((126, 119, 114, 128, 131, 124), (44, 131, 220, 106, 117, 177), (121, 110, 125, 121, 123, 125))
The entry just right of 220: 106
The maximum -> 220
What is the entry just left of 128? 114

X = array([-156.8,   74.9,  112.4, -138.3,   64.2,  -56.6,   21.6, -175.3])
The minimum is -175.3
Which number is the 3rd entry from the right?
Answer: -56.6
Which number is the 3rd largest entry?
Answer: 64.2
Which number is the first entry?
Answer: -156.8
The entry just left of 112.4: 74.9
The fourth entry is -138.3
Which number is the 3rd entry from the left?
Answer: 112.4

x =
array([[70, 50, 22, 50, 21, 36, 63, 56, 56, 32, 43, 60, 23, 70, 73, 57],
       [34, 38, 64, 36, 71, 62, 45, 47, 32, 52, 60, 41, 72, 32, 34, 35],
       [39, 74, 87, 71, 96, 58, 48, 45, 65, 85, 58, 42, 77, 43, 41, 64],
       [67, 52, 21, 40, 38, 43, 63, 59, 44, 40, 50, 55, 32, 61, 69, 55],
       [48, 74, 83, 69, 91, 63, 53, 52, 64, 84, 61, 47, 79, 47, 50, 66],
       [64, 63, 23, 38, 45, 52, 60, 67, 41, 51, 55, 56, 33, 54, 64, 62],
       [46, 60, 44, 31, 66, 59, 52, 58, 30, 59, 59, 43, 56, 34, 47, 53],
       [64, 34, 28, 53,  9, 34, 59, 49, 59, 20, 40, 61, 24, 71, 66, 45]])
The largest entry in the first column?
Answer: 70
The bottom-left entry: 64
The entry directly above 33?
Answer: 79
The bottom entry of the column that holds the largest entry -> 9
The second largest entry -> 91
The 5th entry from the end, reading row by row -> 61
The entry directly below the largest entry?
Answer: 38
The first entry in the row that holds the largest entry?
Answer: 39
The entry directly below 73 -> 34
The bottom-right entry?
Answer: 45
The largest entry in the first row -> 73
The entry just right of 83 -> 69
The smallest entry in the first row is 21
The second smallest entry?
Answer: 20
The entry in the top-right corner?
Answer: 57
The 4th entry, reading row by row -> 50
The largest entry in the last row?
Answer: 71
The 4th-last entry, reading row by row?
Answer: 24
The smallest entry in the last column is 35
The second-last entry, reading row by row is 66
The entry just left of 84?
Answer: 64
The entry just left of 20?
Answer: 59
The entry directly above the smallest entry: 66
The last entry of the largest entry's row?
Answer: 64
The largest entry in the last column is 66
The smallest entry in the first column?
Answer: 34
The entry just left of the largest entry: 71
The entry just right of 51 is 55
The entry just right of the smallest entry?
Answer: 34

m =
[[-25.2  28.3 -21.3   1.2 -19.4]
 [-35.1  44.0 -30.9   2.4 -33.3]
 [-52.8  60.2 -46.5   3.1 -44.2]
 [-45.5  47.8 -39.5   6.1 -34.2]
 [-42.0  46.0 -36.7   7.8 -32.7]]
Indices start at 1.
The entry in the top-right corner is -19.4
The entry at row 1, column 1: -25.2
The entry in row 2 and column 1 is -35.1
The entry just left of the centre entry -> 60.2
Which number is the entry in row 3 and column 3? -46.5
Which number is the bottom-right entry? -32.7
Which number is the entry just left of 46.0? -42.0
The entry directly above the largest entry -> 44.0
The entry just right of 46.0 is -36.7
The entry directly below the smallest entry is -45.5
The entry in row 3 and column 1 -> -52.8
The entry at row 1, column 2 is 28.3
Which number is the entry just left of -34.2? 6.1
Which number is the entry at row 1, column 3? -21.3
The entry directly above the centre entry -> -30.9
Which number is the entry directly above 6.1? 3.1

W =
[[352 383 362 260 456 557 363 458 485]
 [591 629 367 531 900 439 394 569 332]
 [480 462 490 427 740 419 385 531 455]
 [324 335 392 268 496 629 305 532 393]
 [388 364 503 207 368 488 384 448 663]
 [699 686 329 614 291 206 594 373 531]
 [408 348 530 404 346 346 455 417 524]
 [350 407 377 441 459 455 337 339 305]
 [213 175 642 180 430 541 236 439 567]
 [277 285 492 424 566 515 311 466 229]]
The top-left entry: 352
The entry directly above the largest entry is 456
The largest entry in the last column is 663
The 1st entry on the diagonal from the top-right corner -> 485
Find the entry just right of 363.
458
The last entry, reading row by row is 229
The entry just right of 367 -> 531
The entry just right of the smallest entry is 642
The entry directly above 337 is 455
Find the smallest entry in the first row.
260
Find the 3rd entry, reading row by row.
362
Find the entry just left of 740.
427
The third entry on the main diagonal -> 490
Find the bottom-left entry.
277
Find the entry just left of the smallest entry.
213
Find the entry just left of 407.
350
The entry directly below 462: 335
Find the minimum.
175
The entry just left of 532: 305
The top entry of the column that holds the smallest entry: 383
Find the largest entry in the first column.
699
Find the entry just right of the largest entry.
439
Find the entry directly below 207.
614
Find the bottom entry of the column that holds the largest entry.
566
The second smallest entry -> 180
The entry just left of 569 -> 394
Find the maximum.
900
The third entry on the diagonal from the top-right corner -> 385
The last entry in the row that holds the smallest entry is 567
The first entry in the row that holds the largest entry: 591
